Each row below holds a small network's activations on one input, seen along a few directions.
Each table varies a few parts of the input and shows all the possible inputs, shuffled.
A made-up example of a description, with smaller parts first: one of 8 places around a ring, together with either a single point or one of 9 places around a ring or (one of 2 separate values, together with one of 6 places along a line).
Shared parts are said once, and a part with two or three values counts as separate values.

Other details of the inputs shift rows strongly along two fixed directions, in all tables alike. That doesn't count.

Table:
R1: [ -6  21   4  23   1  34 -65 -41  -2 -49 -33  23  68  -8   9]
R2: [ 23  -9  -3 -32  -5 -44   1  10 -47  19  27 -25  27  -1 -15]
R3: [-41  -8  -1  16  36 -12  13 -10   5  11  -2  13 -80  -2   3]
R4: [-19 -17  12  32  30  13  -3  -3  33  -2 -17  41 -49  11 -17]
R5: [-19 -22   8  27  28 -11  11  -9  32  13 -15  33 -63  22 -15]
R6: [ 24  -5 -17 -16 -44 -16  21  20 -18  12   2 -43  31   1  -7]
R7: [  7 -12  10  27  11   6  19  -5  18  23  11  42 -81   8 -22]
R8: [ 30   1 -12 -38 -29 -30  49  33 -12  10   3 -25  22  32  14]
R9: [-20  34  -9  10   3  37 -38 -12 -32 -46  -1  12  41 -11   8]
R10: [ 26 -14   6 -34 -10 -27  32  42 -36  20  32 -38  16   3   5]
R11: [-44  -4   1  21  41  13  -5  -7   6  -4  -1  13 -69 -11   5]
R12: [  8  15 -10 -27 -17 -22  30  33 -32  -7  16 -27  31  19  16]
R13: [ 14 -15  -2 -42  -5 -54  11  18 -43  30  30 -49   6   7   0]
R14: [ 25 -13   1 -32 -16 -11  -5  22  -8  32  29 -60  29 -15  -3]
R15: [-15  50   2  11  -8  67 -39 -19  17 -32  -2  14  72 -33   8]
R16: [ 33 -12 -20 -33 -35 -32  38  31 -29   9  -2 -30  14  34   5]
R17: [ 16 -23   0 -34 -13 -17  29  41   2  17   8 -42  22 -15  -6]
R18: [ 21  -2 -16 -20 -43  -6  22  31 -14  11  11 -41  33   8  -3]
R19: [ 24 -27 -11 -31 -14 -30  29  36  -7  30   5 -35  22 -12 -22]
R20: [-30  13   4  32   3  -2  40   2  10  -4  10  31 -78  17  14]
R21: [-14  -8  -3  22  30  16   6 -14  22   0 -17  47 -54  -8 -15]
R22: [-21  16   5  -5  30  33 -37  -5 -14 -38  -7  10  43 -39   5]
R23: [ 11 -29  -3 -41   7 -51  11  18  -5  21  -9 -45  23  24   3]
R24: [-18  17   2  29   2  19  25 -19  33  -8 -11  49 -58  12  15]
R25: [ 29 -16 -18 -18 -48 -39  37  20 -15  24   4 -46  15   2  -3]
R26: [-20 -22  20  22  24  12  15  14  39  -4 -10  25 -59  14  -1]
R27: [  7 -11 -16 -34  11 -43   9  12 -39   9   1 -22  30  -6  -8]
R28: [  0 -11   7  24  12  -8  12 -22  17  27   9  40 -81  10 -20]
R29: [ 40 -13  -1 -24 -25 -14   7  25 -12  31  27 -33  37 -16 -24]
R30: [ 38 -21  -4 -31 -28 -42  19  19 -13  47  30 -42  20  -4 -23]
R31: [ -2  32 -12  11   0  45 -54 -42 -16 -46 -31  26  57 -21   4]
R32: [ -8  -7  32  36  18  34   0   3  39   2   8  32 -52  14   1]
R33: [ 33  -7 -19 -27 -28 -43  22  -3 -21   0 -15 -17  31   6  13]
R34: [ -6  10  19   1  22  21 -71 -35   7 -14  -1   2  46  -8  -1]
R35: [  1  17   5  -8  22  38 -58 -31  -4 -12   1   3  37 -28   5]
R36: [ 26 -18  -1 -38 -23 -39  10  17  -9  47  28 -59  14  -6  -8]
R37: [-18   3  17  36   0  12  30  14  42  -3  -3  31 -64  50  11]
R38: [-26 -10  -4   9  32  -6  13 -22  25  16 -16  20 -73   1   2]
R39: [-11  28   5  18   2  54 -64 -21   0 -53 -22  21  68   6   7]
R40: [-20  10   6  37 -17  15  43   1  46  17   9  23 -72   4   5]
R41: [ 20 -25 -15 -33 -11 -41  27  20  -7  36   4 -36  23 -10 -18]
R42: [-25   2  -5  39  -1  -2  28  -1 -10  -6   1  22 -85  19  -1]
R43: [  5 -19  -8 -36  -2 -14   1  22  -3  20   5 -55  32 -21  -1]
R44: [-25  -1  -5  40  -2 -12  27 -10  -9  -5   0  25 -84  11   4]
R45: [  7   9 -14 -25 -20 -19  25  36 -39 -10  16 -30  27  22  10]
R46: [ 31   0 -13 -31 -27 -37  27   5 -15   3 -13 -14  35   8  18]
R47: [ -1  29 -12  11  -1  35 -54 -51 -15 -44 -33  30  59 -29  10]
R48: [ 39 -30   7 -31 -14 -56   9  21 -15  32  16 -33  23  33 -17]
R49: [-26   8   2  36   2 -13  35  -5   5  -3   3  32 -81   9  15]
R50: [ -8  30  11  17   4  33 -57 -36  13 -47 -30  28  74 -10  20]
R51: [-20  -5   7  16  28  26   8  -7  30 -10 -13  36 -49 -12   0]
R52: [  4  20  15   5   2  60 -37  -9  14  -8  14   3  51 -47   0]
R53: [-19  18  -7 -12  39  42 -63 -36   1 -33 -25   7  54 -40   9]
R54: [-24  10   7  -2  40  41 -74 -27  11 -37 -24   2  62 -23   8]
R55: [  7  17  20  15  20  47 -77 -26   3 -31  -4  29  70 -19 -16]
R56: [  1  -7  17  23  12  22  28   2  28  18  12  32 -73   5   1]
R57: [ -1  20   5 -10  21  23 -60 -45  -4  -9  -2   9  38 -27   0]
R58: [-14 -12  -6  17  27  -9  20 -19  21  15 -15  39 -68   2 -12]
R59: [ -4  24  -8  15 -17  28 -33 -36   9 -23 -12   8  50 -43   5]
R60: [ 29  -5 -16 -36 -33 -27  43  36 -19   8   3 -28  19  35   8]
R61: [ 14  -2 -16 -20 -22 -47  20   7 -42  -8   3 -25  27   0  13]
R62: [ 31 -24  -5 -19 -32 -58  28  18 -10   6 -12 -31  23  36  11]
R63: [-27  -7  13  25  23   4   8   3   1  20  27   7 -94   4   0]
R64: [-11  -8  12  33  15   0  20   6  -3  18  27  35 -88   3 -21]
R65: [-12  36  13  13   6  42 -51 -28  17 -49 -22  28  77  -2  19]
R66: [-15 -21  25  29  20   7  -2   2  34  20  13   8 -81  28  -2]
R67: [-19  -3  12  38  -3  15  24  16  35  -6  -2  28 -67  52   5]
R68: [-26  16   2  42 -14  43  22   5  38   1  10  25 -61   6  -3]
R69: [-20  23  -4   3  36  37 -57 -21 -24 -39 -13  27  59 -45 -10]
R70: [ 31 -23  -7 -18 -32 -44  25  31 -20   6 -10 -38  20  49   1]
R71: [-23  13  -3  -6  21  29 -48 -31  12  -7 -12  -7  44 -48  -2]
R72: [ 22   2  -9 -21 -40 -25  27  14  -1  15   3 -33  40 -10   8]
Description of these inputs: one of 4 separate values, together with either one of 8 places around a ring or (one of 2 separate values, together with one of 5 places around a ring).
Changing only the choice among 4 separate values turns R13 into R36. The same change can be made to R63. Which row results? -> R14
Changing only the choice among 4 separate values turns R19 into R69. The same change can be made to R72. Which row results? -> R49
A walk changes only the place on the ring of 8. It starts at R18 and steps to R6. List the rest of the walk in order. -> R25, R59, R72, R40, R15, R68
Change only the place on the ring of 5 in R3. List by row number the other rows that result. -> R11, R22, R27, R69
Change only the choice among 2 separate values in R4. List by row number the other rows that result. -> R55
Change only the choice among 4 separate values in R71. List by row number the other rows that result. -> R3, R23, R38

Table:
R73: [-12  32  15  37   2  75 -53 -33  33 -30  -8  40  29 -20  -2]
R74: [ 27   8 -10 -31 -38  -9  17  30 -24  -1  12 -41  66  -4   7]
R75: [ 37  -2  -9 -35 -36 -20  12  17  -8   8  -1 -38  69   1   4]
R76: [ 14   7 -21 -31 -12 -28   3   0 -34 -21 -21 -15  61   5  13]
R77: [  0 -33   9   2  12 -26  35  21  19  35   9  -3 -70  22 -12]
R78: [-14  30  -3  23  -5  49 -29 -29  16 -27 -13  26  31 -32   3]
R79: [  4 -31   7   5   8 -31  34  15  10  37  13   1 -74  18 -15]
R80: [ -8  -9   7  31  -3 -10  19  -1  17  -2 -11  25 -58  42   4]
R81: [-32  42   6  34  19  55 -51 -36  -1 -57 -17  48  25  -6  15]
R82: [ 21 -18  -5 -53   1 -30  -3  26 -21  16   7 -56  60  -9  -1]
R83: [-25  16   5   8  32  39 -52 -31   5 -15  -3  13  20 -42  -3]
R84: [ 26 -21  -3 -53   1 -30  -2  28 -17  15   5 -52  63  -2  -2]
R85: [ -1 -17  -5  11  -7 -39  47   6   9  10 -15  13 -65  41   9]
R86: [-17 -17   3  16  15 -12  21  -1  10  31  16   7 -86  -5 -10]
R87: [ 31 -12 -10 -47  -8 -39  -7  10 -43  19  17 -46  54 -17 -10]
R88: [-19   1  -5  24   1  -8  37   6  -2  -9  -6  25 -68  28  11]
R89: [-24  43  13  39   2  78 -47 -26  21 -38   2  38  26 -26   6]
R90: [ -7 -18   6  20  16 -14  18  -3   8  30  14  17 -82   4 -17]
What do these inputs look like to the network? -> either one of 8 places around a ring or (one of 2 separate values, together with one of 5 places around a ring)
Change only the choice among 2 separate values in R80. List by row number the other rows that result. -> R73
Change only the place on the ring of 5 in R81. List by row number the other rows that result. -> R76, R80, R85, R88
Change only the place on the ring of 5 in R74. List by row number the other rows that result. -> R73, R75, R78, R89

Table:
R91: [ 14  21 -11 -11 -24   7   1   3 -12 -18  -5  -1  55  -6   6]
R92: [ 23 -30   1 -28  -9 -33  33  35   5  37  11 -36  -8  11 -10]
R93: [ 25 -37   2 -29  -3 -52  36  32  -7  37  11 -30 -22  29 -11]
R94: [-38  23   8  37  26  54 -38 -38  27 -20  -6  40 -19 -41   1]
R95: [-27   5  12  51   9  20   3 -25  41  -8 -16  47 -77  26   8]
R96: [ 18 -27  -6 -27 -10 -33  38  31   1  35  11 -37 -10   7  -5]
R97: [  0 -29  -3  -5  11 -32  33  14  10  26   0  -8 -50  15  -4]
R98: [  1  -4  -7 -20   8 -17  -9  -4 -15  -2  -6 -14  28 -14   3]
R99: [-16   7   5  28  -3  17  30  11  15  -5   5  24 -58  16   9]
R100: [  4 -11   4   5  -6 -11  21  12  -1  27  20  -9 -37   2  -8]
R101: [-30  29   5  33  22  46 -27 -26   6 -44 -16  49  -6  -4  13]
R102: [  5  16  -2 -15  11  10 -51 -21 -30 -20   0  -7  74 -26  -2]
R103: [ 14   3   5 -14   0  12 -28   0  -8   1  13 -13  47 -18  -9]
R104: [  9  27 -12 -13  -8  13 -28 -16 -25 -39 -20  10  84 -10  10]
R105: [  2  15  -1 -11 -13  12 -13  11 -10 -21   1 -19  55   3  10]
R106: [ 16  12   1 -10 -21   7 -15  -4   4 -11  -5 -16  54   7  11]
R107: [-20 -17  12  25  29   4   6  -8  32  13  -6  28 -72   8  -9]
R108: [ -3   1  -5  -2   8 -10  -5  -7 -16   3   4  -1 -11  -6  -2]
R109: [-13 -12  17  28  14  19   8  -1  34  20   9  23 -69   2 -15]
R110: [ 18 -15  -8 -22 -19 -35  35  27 -18  31  22 -36 -16   4  -4]
R111: [ -5  -7  -5  -2  -7 -14  27   9  -1  22  12 -13 -42  -4  -4]
R112: [ 14  -6   2 -17   8 -11 -20   0 -14   1   6 -11  29  -2  -8]
R113: [ 10   6  -4  10 -27   5  12   1   7  -6  -7   5   9   7   3]
R114: [  1   2 -10 -20   4 -15  -9  -7 -25  -3  -1 -15  23 -13   1]
R115: [ -1   5  -3 -12  -5  -5  -8  10 -17 -20  -8 -14  41  16  11]
R116: [-21  24   1  43   6  42 -30 -40  18 -38 -27  52  -3  -6   5]
Changing only one part turns R116 into R113. The same change can be made to R104. Which row results? -> R91
What do these inputs look like to the network? -> one of 2 separate values, together with either one of 5 places around a ring or one of 8 places around a ring
Change only the place on the ring of 8 in R102. List by row number the other rows that result. -> R93, R97, R98, R107, R108, R112, R114
Change only the place on the ring of 8 in R100. List by row number the other rows that result. -> R92, R94, R96, R103, R109, R110, R111
